Input:
5  2  8  5  3  6
5  5  5  6  5  2
4  6  9  5  6  7
Output: 7

Input:
117  127   93  102  132  100
103  202   61  134  100  100
 97  100  147   61  128  114
Output: 134

Input:
  72  -577     9  -762    48   546
-546  -317  -517  -269  -514  -775
-516  -193  -477  -123  -469  -830
Output: 48

Input:  12   -9  -32   17   31
Output: 12

Input:
6208  6439  4830  2731  4441
6745  4251  6901  8433  5850
9058  4114  6042  4178  2712
Output: 6901

Input: 480  410  468  795  196  110  864
Output: 480

Input:
 12  -25   23   -9    7   27   14
 24  -45   35  -21    9   39   20
Output: 27

Input:
 32    7    2   -9  -21  -39
-19   18  -18   15   40   45
 30   -2   -3   -8   -1  -21
Output: 32
---
[-0.336 -1.505 -0.120  1.367  0.314] Answer: -1.505

[[ -25.91  174.10  137.02  175.00  166.67  157.15  170.86]
 [-168.05  160.88  231.11  140.32  174.73  212.64  164.88]
 [  11.26  170.90   45.59  210.96  153.99  103.86  172.37]] Answer: 174.10

[-1.7 -0.7  0.6  0.1  1.2 -2.0] Answer: -0.7

[[  -3.24   76.35  -41.07  140.29]
 [  78.26 -147.24  -73.34   89.41]
 [  22.60  -29.43 -131.50   46.60]] Answer: 76.35

[-13.94   8.34   1.76   9.54] Answer: 8.34

[[-0.1  1.5  0.3 -0.6  0.5 -0.4]
 [ 0.0 -0.3 -0.1  0.1 -0.1  0.1]
 [ 0.1 -1.8 -0.3  0.8 -0.7  0.6]] Answer: 1.5

[  0.54  -0.96 -13.28   0.20   9.66] Answer: -0.96
---
[[  9  -3   9 -14]
 [  6   5  13 -27]
 [ -2   8   6 -19]] 9, -19

[-30  27 -23  -3 -27 -31] -30, -31

[[-27   3 -27  19  26]
 [-23   0 -23  18  21]] -27, 21

[ 10  18  23  14 -34  -9 -12] 10, -12

[  5 -34  11  20 -17  30 -16] 5, -16

[[-16  -2  14  -3  10  17   2]
 [ 25  -3  32  -7 -12 -19  -1]
 [ 28   2  14   2 -13 -36   6]] -16, 6
---
-23,-31,10,42,-45 gives -23

36,96,21,67,39,82,61 gives 61

-49,-32,49,18,-27,14,-33 gives -27

7072,6205,2905,6324,1589
4679,6425,9845,6204,6623
6176,6473,1992,6236,8455
gives 6236

-11,33,-26,-25,30 gives -11

4816,7145,7463,8863,4997,8760,1537 gives 7145

418,194,993,949,356,163,423 gives 418

7909,6059,1994,5427,7803,3847,4798 gives 5427
---
6340,6395,1854,1086
4787,2953,9198,9066
7284,6244,2095,4602
-> 6244

617,517,528,385,311,570
751,92,113,510,365,484
210,207,523,459,629,243
-> 459

33,59,68,32,33,54,29
41,54,12,44,47,36,81
47,46,69,42,31,54,25
-> 31

6,6,7,5
6,9,7,7
6,2,4,5
-> 2

7757,6649,6157,2274,5190,9154,3121
7831,2857,6825,3524,7629,5955,4325
6737,6441,6031,4111,1371,7850,1533
-> 1371

359,557,736,728,713,402
610,757,908,470,692,717
409,87,689,699,667,903
-> 699

190,122,74,110,39,129,79
208,119,88,155,84,162,122
203,140,82,124,54,125,81
-> 54

1,1,1,2,5,6,2
1,1,1,2,7,5,1
1,1,2,4,7,2,1
-> 7
---
31	-38	3	-35	-34
6	-34	18	20	-28
11	31	-6	-2	-8
-> -35

-5	32	-14	-14	16	14	-7 -> -14

-35	11	10	-8
-35	-3	13	-10
-> -8

-21	17	5	7	-6	-29
-24	5	-6	-3	-3	-24
-1	8	-18	7	9	-38
-> 7

-22	13	-17	8	-17	-35	24
14	-35	-10	16	-30	-18	22
0	8	19	-19	-18	24	17
-> 8

-38	3	2	-13 -> -13

6	9	-3	-1	-16	17	-28 -> -1

9	-24	-35	-29	20
10	-31	-29	-26	16
-14	-20	-17	-29	19
-> -29

-4	36	-37	5 -> 5
---
[-0.3  1.2  0.7  0.6 -1.0]	-1.0
[-0.6 -0.2  1.2 -1.4 -0.2]	-0.2
[-14.3   9.4 -15.0  14.8 -16.7]	-16.7
[ -2.60 -16.02  13.29   0.15  -3.12]	-3.12
[-0.6 -1.5  1.8  0.6 -0.2]	-0.2
[-1.6 -1.3  1.3  0.5 -1.2]	-1.2
